1.97 1.97 1.97 1.97  (32)
-3.80  6.58 -8.53  3.36  (63)
 3.07  1.96  3.07 -4.41  (203)
0.06 3.06 3.35 3.35  (160)
1.22 1.22 0.05 0.05  (183)
asked:  3.07 -4.41 => (203)
count (183): 0.05 => 2
count (203): 3.07 => 2
all (32): 1.97 => 0 1 2 3
count (160): 0.06 => 1
count (160): 3.35 => 2
asked: 0.06 3.06 => (160)

-0.64  0.13  1.52  2.79  2.79  0.08 -2.48 -1.14 -0.03  0.97  1.27  1.08  1.68  4.21 -1.14  2.79  0.66  1.27  2.79  0.89 -2.48  2.56 -2.59 -1.38 -1.95  3.80  0.02 -2.41 -3.79 -0.53 -2.48 -2.29 -0.71  0.49  1.32  1.15 -0.17  2.02 : (160)
-1.95  0.93 -1.13 -1.00 -1.57 -0.36  1.82  0.20 -2.19  0.02 -3.01  0.59 -0.51 -0.05  0.69  1.47  4.74  1.20  0.88 -0.87  1.37  1.07 -0.47 -0.94 -0.15 -0.12 -1.64 -1.91  0.70 -0.14  1.16  0.54  2.48  1.33 -1.64  0.37  1.79 -0.16 : (127)
-2.33  0.94 -1.13  0.30 -0.55  0.03  3.81  1.49 -1.73 -0.50 -6.05  1.25  0.03 -1.29  0.88  0.26  5.03  0.81  0.59 -1.46  0.88 -0.39  0.38 -1.90 -1.24 -0.91 -3.93 -1.91  1.43  0.34  2.92  2.29  2.14  1.48 -3.14 -2.13  1.46 -1.20 : (35)
-1.55  0.78  0.12 -0.45  0.58  0.26 -2.76 -0.65 -1.01  0.55 -0.46  0.38  1.21  2.22  0.07  1.13  3.05  1.40 -1.21  0.29  1.17  2.01 -1.91 -1.08 -0.28  2.62 -0.27 -1.74 -2.08 -0.76 -0.97 -1.47  1.14  1.15 -0.12 -0.03  0.56  1.69 : (32)
-2.11  0.55 -1.12 -1.22 -1.93 -0.70  1.21  0.30 -2.57  0.37 -2.82  0.62 -0.45  1.73  2.28  1.22 -1.68  2.19 -0.02  2.54  1.28  1.73 -0.76 -0.87  0.08 -0.05 -1.15 -1.93  0.86 -0.01  1.10  0.61  2.53  1.43 -1.43 -2.27  2.30 -0.24 : (150)
 1.41 -0.65  2.92 -0.68  2.27 -1.30  6.41 -3.32 -0.64  2.75  8.38  0.83  1.10  6.94 -2.60  2.14 -2.21  2.63 -5.25  3.24  0.75  6.31 -5.09 -0.37 -1.44  5.52  5.09 -2.59 -6.50 -0.91 -6.40 -5.26 -1.01 -1.24  5.33  1.55  0.57  4.55 : (203)
-0.58  1.03  0.34 -1.38 -1.12 -0.73  1.49 -1.06 -2.35  1.23  1.31  0.32  0.21  1.73 -0.02  2.19  0.38  2.28 -0.58  1.22  1.87  3.52 -2.38 -0.62  0.56 -2.77  1.62 -1.44 -1.88 -0.51 -1.39 -1.42  2.46  0.30  1.00 -1.02  1.64  2.29 : (156)
-1.03  0.69 -0.30 -0.04 -1.67 -1.24 -1.67  0.49 -2.03  0.01 -4.05  1.92 -1.44  0.04 -0.29  0.99 -1.67  0.83 -0.37 -1.17  0.47  0.65  0.37 -1.37 -1.36 -1.29 -3.15 -2.76  1.46  0.99 -2.49  1.79  1.70  0.87 -1.36 -1.95  1.95 -1.67 : (183)
all (183): -1.67 => 4 6 16 37
both (183) (32):  => -2.76
both (156) (203):  => -1.44
asked:  0.03 -1.29  0.88  0.26 => (35)
all (160): -2.48 => 6 20 30
asked:  1.73 -0.02  2.19  0.38  2.28 -0.58  1.22 => (156)
asked: -4.05  1.92 -1.44 => (183)

